Each row below holds a small network's activations on one record, seen along a few directions.
Records have a field called BUNO. Each example row is followed by its value.
Records without BUNO are marked none.
The largest differences between rows may come from other fields.
Random noise pushes rows far along 19 fixed directions. That doesn't count. These rows show it; they differ only by the noise:
[-621 -609  -31  242  563   14  -18 -447   77  118  372    7 -507   88
 -615 -127   92   83 -315  483 -388  447 -443 -358  135  -28 -337 -106
   23 -248  346 -278  -48  -72  -59]
[ 620 -452  203  160  -47 -439  207 -583 -302   66  102  307 -644  140
  238 -300  616  355   96 -504 -140  307  -46 -238  389  -46   17  156
  497 -166 -506 -313 -289  256   96]
[ 248 -274   45  265 -176 -210 -116 -159  -18 -324 -141  350    7 -231
  160  305 -223 -184  -73 -143   60 -212   99 -265 -401  164  248 -427
  -93 -214 -185  322 -123 -125  -28]
[-342 -612   33 -336   20  -62 -158  -97 -154  104 -424 -162  278 -131
  112  -14 -167  188 -101 -646    1   47  128 -268  258  207  429   -9
  180  231 -424  -44 -216   94 -242]
[ -95  -15   59   29  205 -318  196   -3  104   61 -414  -97 -251  340
 -151  -17    7   11  149  -25 -116  -15    1 -271  151  119   95  256
  235  291  -23   74  181  363 -115]
[  68 -614  228 -147 -279    1 -122  -20   51  207   36  358  147 -174
 -239 -207  -58  208 -248 -405  134  -21 -262  -86  430  402  191 -289
  216  -19 -286  -78 -359  -53  155]
[ -60 -158  475 -197 -134  -88  413  141  130   60 -176  231  130  344
  392    4  143  284  -68  106 -349  265 -397   27  345  218   12 -463
  108  106  -56   89 -148  201  322]
[ 312 -156  171   60 -449 -138  250 -224 -295 -194   61   82 -110  -76
  191   60   76  130 -383  -57  -24  215  -39 -167 -115  -89   94   36
  275  -61 -262   24  179  104 -236]
[-248 -404 -267 -334  280   56 -108   52  220  144 -205  465 -280 -411
 -396 -158  179  427 -773  343  185   18 -252   61  -40  513 -237   86
 -166  -23  451 -110 -236   20 -329]
[ -20  382  -41 -114  184  -62  -93  415   13 -339 -176 -121  287  177
   98 -112  121 -185  390  -77  437 -462  335  172 -281 -466  159   58
 -159 -304  -12 -457 -125   42  459]
[ -62 -167  -28    5  -56  364 -232 -304  -70  275  273   -6  -18  122
 -532  -12  114   20  -68 -102 -199  280  -66   41  610  251 -199  395
  282   34   52 -197  516   97 -386]
[ 120   19  202 -376 -109 -131  117 -647 -459   56  141 -215  127  437
  471  -98  -46   46  107  -50 -407  141  102 -246  294 -247   42 -122
  403 -355 -309  275 -173  373 -510]
[-174  -11  319  315 -194 -136 -203  463  242 -111  268 -205  117  222
  126  196 -392 -142 -132  -54  -98  -87 -137 -386  233  228  342 -684
 -295  460  354  150   69 -139  103]
[-236   92 -224  -52   63  360   62  310 -127   79   10   20  292  232
   65  294  169 -358   -6  118 -130  130  121   43  267 -253 -230 -383
 -112 -182  164  -78 -677 -149 -110]
[ 114 -166 -105 -149  206  215 -399 -258  -74  112  334  386    8   44
 -100  254  169  -13 -216  309 -236   -4 -148  294  335  443 -365 -368
 -318 -496  245   52 -382 -163 -142]
[ 357  534  204 -490   58 -281 -205   49  188  -10 -526 -254  162  222
 -122 -383 -176 -273  267  -87  168 -652   33  245  -64  247  105  645
 -168 -103  308   60  504  361   61]
[-421 -116 -183 -342  214 -132  445  162   29  227 -267 -250  -63   52
   38 -287  -77  146  -74  227  145  -75  -83 -217 -121 -342   48 -131
  100  162 -114   83 -670  129   15]
[ 550  122  205  129  -35 -599  238 -352 -401   18  -19  -62 -442  440
 -484   -3   36  126   27   44   64 -115  -63  -41  251  129  -94  667
  707 -122 -554  -25  184  503  -79]
[ 123  473  143  150  249  202 -406  -96 -397   -3  573 -440  139  291
 -136   57   43 -206  161  -40 -152   40   37  333  417 -144 -420  364
    1 -417  232 -511   86  -60  124]
[  10 -622 -350 -376 -201 -154  208  -12 -111  326 -161   45 -367  307
  -90  264  575  394 -220  312 -214  448   15  181  530  202  281 -131
   27  629 -520  119  120  -92 -392]
[ 520  331  134  259   17 -224  -72 -280 -110  194 -325  268 -291 -181
   33   85   23  -55   -9    0 -110 -194  -69  141  435  345   19  330
   40  131  224   89  -69  204    2]

[-576  -16   33 -527   39   35   68  390   72  112 -363   81  396   74
 -211 -299  -31   76 -384  492  -78  296 -106  168   90 -228   34 -160
  193  -35  388  -78 -242 -206 -229] : sonof
[ -24 -380   27   92 -428  281 -247  -67 -287    5  675 -242   56  347
 -419  443  142 -118 -216 -395   13   87    1 -223  771  213  195   43
  -51  145 -372 -254  390  216 -269] : fuza
[-109  147 -324   82  349   98   40 -553  -49  501  -88 -352 -150 -125
 -233 -297 -282 -278  614  -25  -41 -208  102 -134  108 -364  -59  343
  203   11 -154  215 -278   49  -35] : neni
[ -76 -362  -97  262  -48   12   79 -252 -108  101  228  -40 -291  -40
  149  416  196   46 -157   46 -130  -38 -140 -107  445  160  325 -260
 -458  304 -171 -183 -288  101  155] : tibin
[-198 -233  -72 -329   94  115  136  814 -276 -363 -135 -356  470  396
   46  446  294  137 -264 -290  149  302  154  323 -200   77 -370   73
   69  -72 -525 -594 -372 -126   95] : pud
[   6   36  231  326   61  337  312   -7  110   94  -14  -36 -119 -227
  391  130  286 -250  161 -108 -367  341 -416  240   26  -62 -282   29
 -450   -4  304 -241    1 -157  739] : supi
[-265 -320 -149 -324 -102  765   75 -256    0  342   -5 -165  425 -133
  -21   75    1 -494    6 -237 -388  233 -219   55  135   54 -394  -53
 -276 -261   36  175 -202 -165 -148] : zopir
[-127  310  325  -72   64  -81 -174   -7  178   96  511  -39   77  219
 -128 -478 -296  104  -55  228   67 -291 -220  -99  302    5  -38 -208
  141 -163  456 -124 -217  190   24] : tibin
[ 120  165 -532  102  483   12 -409 -350 -201 -257 -199  353 -232  -67
   -3  187  524  -95  488 -329  405 -475  756   57  -10 -241  192  475
 -124 -407 -166 -472 -166  289 -174] : sonof
[-131  457  335  238  128 -162 -169  592  212 -633  385  -84   40  259
   91   45 -153  214 -361  280   78   -6  -40 -116 -499  137 -237  -75
 -101  -68  660 -315  578   77   41] : beg
[  24  -26 -256  456  281 -119  -20 -115 -110  146 -154  172 -313   11
 -215  373  195  203  538  241  -69  140  227  259  302  -61  181   97
  295  386 -497  -38  127 -128  258] : fuza
[ 118  244  592  189 -219 -435  192  142   20 -179  193  268 -135  273
  581  -98   88  389 -204  181  -89   10 -207 -270  439  -81  402 -634
   28  204  264  -95 -216  330  293] : none
[-349 -256 -514 -245  646  132 -281  -95   66  160 -514 -281 -121 -166
 -130   54  236 -227  154 -100 -208  157  181  178 -173   30 -164  422
 -450   58  245 -116   63 -264 -188] : none
[  25  520    4   27  261 -311 -208  240 -146 -417 -159 -212  148  265
  415  -59  -40 -267  142  271 -107  -13  417 -102 -380 -547    2 -256
  -52 -321  466    0 -142 -171 -156] : pud
[  27   36 -103  -85  228 -349 -390  298    8   46 -157  182  -69 -188
 -125 -253   41  442   31   40  293  -46  231  231  114   16  237   23
  218  178   24 -145  -92 -256   67] : ver
[ 463  233  376  280   37 -281  237 -208   37   80   73  110 -243  300
  -35 -135  -67 -332  213  -23 -317   31 -348   -2  -53  213 -443  123
  252 -371  102  219 -225   66  266] : neni
[ 390  436    2  140 -314  450 -325  198  -71 -181  529 -290  282 -497
  545 -220   23  241  152 -749  482 -197  349  238 -256 -137  -40  345
 -148  134   -2 -469  417 -131  207] : beg
[ 269 -288  129  150   -1  -72 -260   18 -143 -110   88  289   93  132
   84  416  -66  467   71 -761   41  118  247  -89  171  788 -134   80
  534   58 -555  150  184  220 -287] : supi
[-561 -282 -593 -136  146  568  143   72   66  144 -207  -84  252 -196
  -36  445  -11  200  168   72   37  205  296  163 -264   51  -80   36
   17  408 -493  250  246 -135 -320] : zopir
[ 150  456   15 -485  503 -739 -572  405 -298  -53  -98 -292  -60  248
  148  -84  -36  531 -151  156  236 -300  278  410  248  271  127  208
  -16   82  154  -94 -257   41 -128] : ver

Here are new rows. What is BUNO for each?
[ 388   27  -43   60  165 -194  183  210 -335  132 -543  138 -133 -336
  466  188  213  377  -45 -604  -60  413  122  296  -95  294 -381  394
  428  178 -329  126 -492 -110   23] : none
[  20   85  -56 -183  365 -154   32  203   12  -83 -427    3  -10 -105
  141   42  -12  291   72 -323  248 -156  153  144 -389  323 -195  459
  120   -2 -134   21   18  235   23] : supi
[-129   56  -74  563  247 -268   60  267  157 -159  276  -82 -537  266
 -263  289  147 -157 -151  591 -139   95 -189 -209  -38 -112  -54 -310
 -390  209  443 -119   25 -161  211] : none
[ -84 -218  186 -182  -34  -65   20   54  548  291  359 -276 -325  448
  -86 -549   66 -171  103 -126 -196  -14 -365 -523  314  114   36 -300
 -339  236  539  111  151  150   21] : supi
[ 267   27 -160   80 -314  173   69  323 -206  419  648 -399 -248  -68
  -98  -63   86  -13 -570  -35    2  292 -205   40  344   45 -397   42
  -59  291  247 -102 -495 -302 -231] : supi
[ 869  475  112 -163 -332   45 -242 -193  125 -262  116  288 -155    4
  594 -218  283 -155 -216 -141 -165  -63  100  -29 -253  253 -295  109
 -349 -333  784  245  514  180 -546] : none
[-304 -275 -273 -333  250 -230  -22 -357  -85    7 -587  300   40  101
 -174    7  107  -75  279  189   72 -277  318 -197   74 -263  470 -136
  154 -234 -391  152 -292  269 -237] : zopir
[ -34 -172  330 -540  -53 -502 -253 -207  -81  121 -136 -122   19  228
  186 -330  -16  303 -145  309 -355  205 -106   85  411   42  488 -261
   39  121  165  159  271  -82 -219] : supi
[-334  -51   79  206 -183   77 -239  -16 -327 -208  132 -263  266 -458
  179  235  -67  -22 -216  179   89    6   44  254   86 -500  643 -173
 -391  131  -73 -481   92 -424  369] : sonof
[  24  265  254  205 -399  345  -69   41 -164 -731  401  224  359   52
  243  176  127 -144 -258 -107   90  191  258 -236 -368 -426  -52  -73
   87 -622  306 -394  700  182 -267] : supi
